Each row below holds a small network's activations on one input, seen along a few directions.
In each table, some parts of the input vary, and every possible input appears once, in random order.
A made-up example of a description, with smaller parts first: one of 5 places around a ring, together with either a single point or (one of 2 separate values, together with one of 4 places along a line) or one of 11 places around a ring.
Shared parts are said once, and a part with two or three values counts as separate values.

Other details of the inputs vary at random and push rows far along two fixed directions, the same in every table; ignore that.

A family of inputs:
row 1: [ -8  13  20  -8 -12  13  -9  10   1 -25 -10  -6  -5]
row 2: [  4   5 -13 -18  -9  16  -5   4   0  -9   2 -22   4]
row 3: [ -8  12  13 -13 -12   1 -10   4  -2 -16 -15 -17   5]
row 4: [ 77 -85  53  18 106 -39 -13 -70 -37  95  15 112  45]
row 5: [ 65 -69  60 -23  58  -1 -85 -34 -32  25  16  69  36]
row 6: [ -4  35  -6  58   6 -50  48 -21  26  54   0  29 -21]
row 7: [ -5   4  -4 -13  -5  20   5   6 -14 -12 -15 -21  10]
row 8: [-10  13  10  -1 -21   6 -18  16   2 -24   1   0   1]
row 9: [ -6   6   4  -4  -3  16 -15  12  13 -35  11  -4 -14]
row 10: [  7  17 -25  51   3 -37  58 -26  11  58  -2  24 -15]
row 11: [-19 -12  -7  -7 -15   4 -11  18   5 -15   1  -9   3]
row 12: [-30  64 -26  88  18 -40 108 -20  31  59   0  26 -67]
row 13: [ -9  12  24  -9 -13   2 -13   5  -1 -20 -11 -16  -3]
row 14: [ -3   8   8 -20  -8  -4   0   1  -5 -16 -14 -25  15]
row 15: [ -2  -1 -18  -8 -23   8  -5  12 -10 -11 -10 -11  10]
row 16: [  0  -8  -5 -20 -20  -9   3  13  -1 -11  -5 -22  15]
row 17: [-20  37 -30  71   1 -40  67 -19  24  52   4  28 -37]
row 18: [ 49 -74  31 -11  51  13 -73 -26 -55  19  19  95  32]
row 19: [ -1   4  -6 -14  -9  18   6   1 -15 -10 -13 -25  12]
row 20: [  2  13   4 -14 -12   0 -19   6   8 -13   0 -21   1]
row 21: [  2   0  -8 -15  -8  21  12   3 -16  -8  -9 -30  16]
row 22: [-10  -8   0 -14  -2   8   3  18   1 -11  -8 -25  13]
row 23: [-19   6   3   2 -18  12 -15  14   1 -32   9   8  -4]
row 24: [-12  45  -1  68   2 -53  55 -19  33  52   4  23 -32]
row 25: [ 40 -79  45 -16  67  15 -57 -29 -34  21   9  81  28]
row 26: [-13   2  -2 -10  -6  20  -4   7 -12 -18 -12 -12  -7]
row 27: [-23  -4  -6  -2 -15  11 -14  14   4 -25   5   2   0]
row 28: [ -7  35 -26  63  21 -34  63 -25  32  51  10  22 -44]
row 29: [ 10   0 -14 -22 -13  17   4   0  -4  -4   7 -31   8]
row 30: [  7   5 -14 -21 -13  14  -3   0  -2  -7   2 -25   6]
row 31: [  1   4 -13 -13  -9  14 -12   6   1 -13   1 -19  -5]
row 32: [ -2  -6  -5 -19  -4   5  -6  17  11  -7   8 -27   4]
row 33: [ -3   7 -13  -7  -3  19 -13  10  -2 -28   9  -6 -16]
row 34: [ -6 -10  -9 -13 -17   0  -4  24   6  -9  -4 -15  12]
row 35: [-19 -10   3 -10   1  13  -2  13   2 -18  -6 -20  -1]
row 36: [  6  -8 -18 -12 -27   8   3   7 -12  -7  -7 -21  13]
row 37: [  6  -6  -3  48  45 -35  40 -27  27  61  19  36 -22]
row 38: [ -1   6  -2 -18 -22 -12 -10   9   0 -12 -11 -16  14]
row 39: [ -6   0 -16  -6 -24   8 -12  11  -9 -13  -8  -9   4]
row 40: [  2  -1  -2 -27  -8  -3  -1   7   4  -7   9 -33   9]
row 41: [ -8   3  -3 -11  -8  18  -2   6 -13 -14 -15 -17  -2]
row 42: [-16   4  13  -6  -6  18  -7  13   3 -32  -1   1 -13]
row 43: [  0  14  11  -7  -8   9 -18  11  11 -25   4 -11  -7]
row 44: [  4  11   0 -25  -9  -5 -10   2   6 -10   2 -28   7]
row 45: [-12  -3  -5  -9   1  15 -12  11  14 -27   8 -10  -9]
Each input here is: one of 3 separate values, together with either one of 6 places along a line or one of 9 places around a ring.
Changing only the choice among 3 separate values turns row 4 into row 40. The same change can be made to row 19. Which row results?
> row 30
Changing only the choice among 3 separate values turns row 24 into row 13. The same change can be made to row 6. Which row results?
> row 3
Change only the place on the ring of 9 in row 43. List by row number the other rows that result.
> row 5, row 9, row 20, row 32, row 37, row 40, row 44, row 45
A walk changes only the place on the line of 6. It starts at row 12 and steps to row 26. List the rest of the walk in order.
> row 41, row 7, row 19, row 21
Change only the place on the line of 6 in row 15. List by row number the other rows that result.
> row 10, row 17, row 18, row 36, row 39

A family of inputs:
row 46: [-52   1   9 -30 -35  74 -18  36  -2 -85 -20 -41  -6]
row 47: [ 21  -2 -27  45  36 -32  55 -38 -23  64   7  48  10]
row 48: [  8  18 -15  70  -6 -57  75 -15  18  78  10  22 -15]
row 49: [-34  50 -49 -14 -59  54 -17  60  13 -79  -6 -44 -28]
row 50: [ -1 -26 -12 -18 -15 -11 -17  17   2   1  16   5  19]
row 51: [ 27 -77   1 -42  39  35 -47  -9 -16   0  11  14  29]
row 52: [-43  11  38 -14 -16   3 -59  30  -5 -73 -13  -6  -1]
row 53: [-21  43 -52  73  -4 -39  99  -8  16  62   2 -15 -36]
row 54: [ 40 -29  24 -35   3  -9 -47  -2 -11 -22 -15  -1  58]
row 55: [ -2 -15  27  46  24 -39   0 -24  -6  36  -4 101 -32]
row 56: [ -50   25   34  -51  -35   50  -42   53   -5 -108    6  -53   -6]
row 57: [-12   1  -1 -40   1  12   4  19  32 -17  20 -42  -8]
row 58: [-40  67 -37  82 -11   2  89 -12  60  11  15 -12 -65]
row 59: [  7  12  22 -58  -9  17 -17  17 -10 -24 -29 -52  10]
row 60: [-39  37   1 -30 -50  22 -74  32  18 -79   9 -53 -18]
row 61: [ 54 -53  42 -50  31  16 -51   2 -22   0  11   3  25]
row 62: [-84  75 -44  20 -84  45  48  78  23 -96 -38 -73 -52]
row 63: [ 16  14  25  29  40  -8  -2 -19  12  18  44  45 -26]
row 64: [ 31  -9   1  48  14 -53  49 -51  -4  72  12  64  20]
row 65: [ 26 -17  38 -55 -22  19 -74   7 -20 -24 -31 -36  58]
row 66: [ 78 -54  44 -21  78 -23 -21 -46 -26  42   9  61  30]
row 67: [ -8  29 -25  30  23 -21  70 -42   2  59 -19  -6 -27]
row 68: [ 13  -4 -13  32  27 -14  30 -34 -33  70 -14  32   9]
row 69: [ 12 -30  -9 -48   6  23 -21 -15 -33 -27  -5 -20  27]
row 70: [-43  87 -50  80 -42 -46  69   2  58  22  11  12 -85]
row 71: [ 26 -26  -3  33  46 -14  37 -32  -8  60  10  21 -12]
row 72: [ 56 -46  41  30  51 -46 -13 -41   3  72   8  58  26]
row 73: [-70  56 -84  20 -51   1  70  52  40 -27  -9 -79 -32]
row 74: [ 32 -73  33 -56  32   2 -88  -7  -9   0  16  27  51]
row 75: [ 53 -65  40 -76 -14  37 -88  -9 -64  -4 -14  22  78]
Describe the family of inputs behind these rows.
> one of 5 places around a ring, together with either one of 2 separate values or one of 4 places along a line
Changing only the place on the ring of 5 turns row 71 into row 48. The same change can be made to row 51. Which row results?
> row 50
List by row number the other rows that have the place on the ring of 5 in common with row 52.
> row 54, row 60, row 65, row 72, row 74
Change only the place on the ring of 5 in row 63. List by row number the other rows that result.
> row 49, row 58, row 60, row 70

A family of inputs:
row 76: [-64  76   2  25 -52  -4  54  23  36 -46 -17 -60 -33]
row 77: [-48  59 -33  18  -9   6  47  22  41 -19  -9 -48 -49]
row 78: [-22  40   7  64 -10 -46  54 -16  31  39  -6  39 -18]
row 79: [  5 -47   8   1  23  12 -23  -1 -14  10   6  32  -4]
row 80: [ 16 -21 -12 -40 -15  36 -37 -10 -35   1 -16 -31  37]
row 81: [-28 -10  -8  18  -7  11  12  13   3 -18   2   3   0]
row 82: [ -3  43   5  62  38 -41  43 -35  34  46  -2  23 -48]
row 83: [-41  45 -18 -43 -47  56  -1  53  12 -93   5 -78 -20]
row 84: [ 43 -71  48 -12  73  17 -55 -19 -31  32   5  74  21]
row 85: [  4 -11 -14 -35 -17  19 -12   6 -47  -5 -25 -37  28]
row 86: [-48  21   2 -38 -34  50  -6  53   4 -83 -16 -59   4]
row 87: [ 56 -62  20  -5  45   0 -65 -24 -39  21  39  92  32]
row 88: [  0  34   2  -4 -27  -5 -14   8   3 -22  14   5 -10]
row 89: [-16  18 -13  68  -4 -38  49  -3  21  37   8  43 -11]
row 90: [ 43 -73  34 -73  30 -16 -45 -14 -31   3   0  11  68]
row 91: [ -9   3 -23   6  -9  -2 -19   5  10 -14  -1   6  -7]
row 92: [ 11 -30   6 -64 -14   2 -34  21 -13 -14  -1 -56  42]
row 93: [ -5  41  15   7 -12   1   7   1   7 -31  14 -20 -24]
row 94: [ 66 -76  33 -29  61 -14 -54 -38 -21  59  19  32  59]
row 95: [  14  -11  -23 -110  -81   94  -60   43  -47  -98  -28 -102   50]
row 96: [-24  13 -31  56  28 -26  58 -27  34  47  10  31 -50]
row 97: [-41  41 -33  33 -46 -10  31  38  31 -10  -8 -33 -36]
row 98: [ 47 -35   7 -53  -8  21 -28   8   0 -15   7 -41  47]
row 99: [  1  39 -11  59  17 -51  27 -31  34  51  -1  42 -37]
row 100: [-11  34  20  57  17 -35  45 -21  25  41  -4  17 -41]
row 101: [ -6  13 -24  58  24 -21  67 -27  22  42  34  43 -46]
row 102: [ -6   5  16   2 -18  -8 -21  10   4   2  -9  10 -11]
row 103: [ 67 -76  18 -26  51  -9 -22 -36 -75  36 -20  63  57]
Describe the family of inputs behind these rows.
> one of 4 places along a line, together with either one of 2 separate values or one of 5 places around a ring
Change only the place on the ring of 5 in row 89. List by row number the other rows that result.
> row 76, row 78, row 81, row 86
Change only the place on the line of 4 in row 99. List by row number the other rows that result.
> row 78, row 88, row 102
